These are the activations of a small network on made-up records, seen along a few directions, one row for each record.
Each row is followed by the record's values for the fields D, L, G, Z, Y, T.
A field that a record lacks is written missing.
Other fields move the rows too, some of them a lot.
Strong random noise was added to every row along 3 fixed directions; ignore it. To show where, here is one row again and again, with new noise each time:
[ 322  161  213 -337   43 -431 -211  378  303  -19 -429 -263  168  321
  260   -8]
[-483  -16 -166 -371  131  415 -302   17  -40  186 -232   63 -531  291
  348   64]
[ 260  150  481  -71 -320 -173   92  208 -106   56   87  -23  233   55
 -148 -255]
[ 716  225  449 -267  -92 -807 -126  507  372  -80 -388 -321  531  298
  148  -96]
[ 563   73  387 -221 -246 -611 -198  313  114  117  -58   87  410  318
  162 -143]

[-552  -68 -361 -353  395  237 -354   65   51   63 -389  -77 -614  287
  410  195]
D=d1 L=l1 G=g2 Z=z1 Y=y2 T=t2
[  -6   -5   50   43 -451  325   42  -26 -343  180  326  475  -59   27
 -224  -87]
D=missing L=missing G=missing Z=missing Y=y3 T=t1
[ 535 -436  -94  140    6 -908 -313 -108   17  252  523  672  516  234
  275   22]
D=missing L=missing G=missing Z=missing Y=y1 T=t2
[-163  136  275  102  128   -2  291   98 -134 -152   89 -286  -30 -153
 -238 -242]
D=missing L=missing G=missing Z=missing Y=y5 T=t3
[-283 -144  -91  230   58  226  217 -113 -273  -45  250   80  -90 -240
 -217  -49]
D=missing L=missing G=missing Z=missing Y=y1 T=t2
[-151 -116  -75 -255  396 -174 -373 -159  372  151 -135  -78 -218  194
  498  145]
D=d1 L=l2 G=g2 Z=z1 Y=y5 T=t2
[ 284  139  -89 -126 -381  202  -52  188  113  -49 -393  -23   78   52
  -59  193]
D=d1 L=l1 G=g1 Z=z2 Y=y6 T=t1
[ 287 -176 -407    8 -419  140 -220  -47 -116  197   92  664  151  168
   84  234]
D=missing L=missing G=missing Z=missing Y=y3 T=t1
[ 272 -343   93  398 -186 -413   62 -305 -279  201  837  642  403 -153
 -148 -149]
D=missing L=missing G=missing Z=missing Y=y1 T=t2
[-186 -100 -163  184  402 -446  267  563 -329 -301   21  -68  -31   13
 -300  -55]
D=missing L=missing G=missing Z=missing Y=y6 T=t2
[-238  159   26 -167  -84  496  -55 -136   79   29 -234 -190 -308  -38
   56   53]
D=d1 L=l1 G=g2 Z=z1 Y=y2 T=t1
[-400  -30  142  396  152  264  545 -133 -301 -161  418 -185  -90 -442
 -532 -207]
D=missing L=missing G=missing Z=missing Y=y5 T=t2
[ -69  385  611   75 -332  505  428 -137    3 -104   -3 -511  -15 -388
 -452 -256]
D=d2 L=l1 G=g2 Z=z1 Y=y5 T=t1
[ 155  -78  135 -203  -54 -545 -245  400 -293  163  132  397   38  460
  182 -196]
D=d1 L=l1 G=g2 Z=z2 Y=y3 T=t3
[-217  148  283  519  167  155  807    3 -164 -410  231 -606  122 -658
 -778 -223]
D=missing L=missing G=missing Z=missing Y=y1 T=t2
[-148  -13 -323 -177  -62  267 -218  119  -74   95 -133  304 -284  243
  125  162]
D=missing L=missing G=missing Z=missing Y=y3 T=t1
[-399 -130 -149   64  311  180   29 -233  -44   33  150  -33 -241  -59
   67   -7]
D=missing L=missing G=missing Z=missing Y=y1 T=t3
[ 361   71   23  161 -629  179   66  -50 -255   76  252  482  257  -88
 -258  -24]
D=missing L=missing G=missing Z=missing Y=y2 T=t1
[-114 -129   90 -393   22 -191 -507  -10  -82  363   85  389 -239  503
  525 -106]
D=d1 L=l1 G=g2 Z=z1 Y=y5 T=t3
[ -25    9 -118  184  519 -314  238  125  263 -329 -193 -508  111 -208
 -117   96]
D=missing L=missing G=missing Z=missing Y=y1 T=t2
[ 364 -267  285  202 -190 -361  -85 -471  166  266  597  341  385 -143
   26  -36]
D=missing L=missing G=missing Z=missing Y=y6 T=t2
[-289  -75 -374   -2   76  576  -45 -313  134   22 -169  -40 -238 -125
  109  250]
D=missing L=missing G=missing Z=missing Y=y2 T=t1
[ 232  336  498  167   11 -228  549  380   21 -404 -211 -743  353 -306
 -475 -272]
D=d1 L=l1 G=g2 Z=z1 Y=y1 T=t3
[-235 -331 -107 -138  -78  -45 -403 -174 -353  404  425  715 -262  312
  320  -55]
D=d1 L=l1 G=g2 Z=z1 Y=y1 T=t2
[-397  -83 -303 -233  487   11 -293   15  102   23 -223  -36 -399  258
  420  104]
D=missing L=missing G=missing Z=missing Y=y5 T=t3
[-841 -163 -600   38  406  372  139  368 -606 -163  -68  116 -658  113
 -183   49]
D=missing L=missing G=missing Z=missing Y=y2 T=t2
[ -88 -199  -75   51   36  -71  -94  -87 -229  143  316  384   -7   82
  127  -96]
D=missing L=missing G=missing Z=missing Y=y5 T=t3
[-450  141  -24  185  395  322  356  -81   20 -285  -75 -521 -251 -360
 -229  -53]
D=missing L=missing G=missing Z=missing Y=y1 T=t3
[-126   97  555   88 -314   89  274   39 -500   87  464  103   -2  -82
 -355 -462]
D=d1 L=l1 G=g2 Z=z1 Y=y5 T=t3
[-589  146  191  -95  117  664  169 -202  -44  -10 -107 -417 -444 -215
  -56 -109]
D=d1 L=l1 G=g2 Z=z1 Y=y1 T=t3
[  -5   82 -484 -246   17  285 -258  114  256  -39 -539   -8 -207  216
  231  374]
D=missing L=missing G=missing Z=missing Y=y3 T=t1
[-459  183  542    8 -198  469  310  -54 -457   68  322 -114 -317 -160
 -336 -437]
D=d1 L=l1 G=g2 Z=z1 Y=y5 T=t3
[-299  315  127  -25   64  617  291 -121  237 -206 -378 -711 -263 -312
 -209   48]
D=d1 L=l2 G=g1 Z=z1 Y=y2 T=t1
[-691  -58  201   91 -177  690  180 -314 -632  218  565  287 -497 -161
 -228 -325]
D=d1 L=l1 G=g2 Z=z1 Y=y1 T=t3
[ 416  259  668  276   31 -535  567  219  123 -320  110 -634  575 -319
 -498 -349]
D=missing L=missing G=missing Z=missing Y=y5 T=t3

Here are new rows. What are their fields?
[-223  176  403   21 -158  310  294   42 -269  -52   69 -254 -103 -188
 -275 -291]
D=d1 L=l1 G=g2 Z=z1 Y=y1 T=t3
[ 343 -106   20  204  -81 -593  246  550 -322 -175  123  181  404   67
 -346  -99]
D=missing L=missing G=missing Z=missing Y=y6 T=t2
[ 277  -48   95 -118 -361  -58 -284 -168   11  256  139  384  120  161
  196    6]
D=d1 L=l1 G=g2 Z=z1 Y=y2 T=t1
[-145 -127   60  202  156 -501  293  647 -632 -153  362  259   -1   96
 -431 -269]
D=missing L=missing G=missing Z=missing Y=y6 T=t2
[ 284  119 -216  -91  144  -74  -90   66  514 -208 -581 -400  184  -27
  181  291]
D=missing L=missing G=missing Z=missing Y=y2 T=t1
[-130  360  -32 -166  196  321  115  158  380 -321 -720 -785 -193 -122
  -43  164]
D=d1 L=l1 G=g2 Z=z1 Y=y2 T=t1
[ 317 -130  227   57 -249 -417  -63   80 -202  134  310  344  308   51
   -4 -156]
D=d1 L=l1 G=g2 Z=z1 Y=y1 T=t2
[-183   74 -355   26   -9  410  101   94  -89 -106 -167   36 -194    1
 -127  141]
D=missing L=missing G=missing Z=missing Y=y3 T=t1
[-508 -116  -33   73   73  468  133 -211 -325   93  274  115 -306 -106
  -72 -137]
D=missing L=missing G=missing Z=missing Y=y5 T=t3
[ 242 -401 -112  102   22 -519 -294 -266  -15  289  510  604  255  156
  271   34]
D=missing L=missing G=missing Z=missing Y=y1 T=t2
[ 206   36  133 -173  380 -538 -148   93  442  -63 -253 -368  170  187
  312    7]
D=missing L=missing G=missing Z=missing Y=y5 T=t3
[-686 -268 -277  197  113  554   16 -443 -485  200  584  501 -475 -148
  -17  -80]
D=missing L=missing G=missing Z=missing Y=y1 T=t3
[ 355 -176  262  147 -166 -443   13  -97 -112  161  474  331  431   32
    3 -212]
D=missing L=missing G=missing Z=missing Y=y5 T=t3
[-371 -276  -45  219  -57  236   80 -312 -447  195  614  462 -183 -131
 -147 -134]
D=missing L=missing G=missing Z=missing Y=y1 T=t2
[ 263   -6  587  512 -257 -322  565  -81 -392  -50  806  116  515 -396
 -614 -474]
D=missing L=missing G=missing Z=missing Y=y5 T=t3
[   5 -254 -247   36  337 -381 -211 -119   76   91  176  236   56  147
  302   68]
D=missing L=missing G=missing Z=missing Y=y1 T=t3
[ 117 -267 -310   64  421 -566 -183   15  188  -17   43  119  149  122
  257  165]
D=missing L=missing G=missing Z=missing Y=y1 T=t2
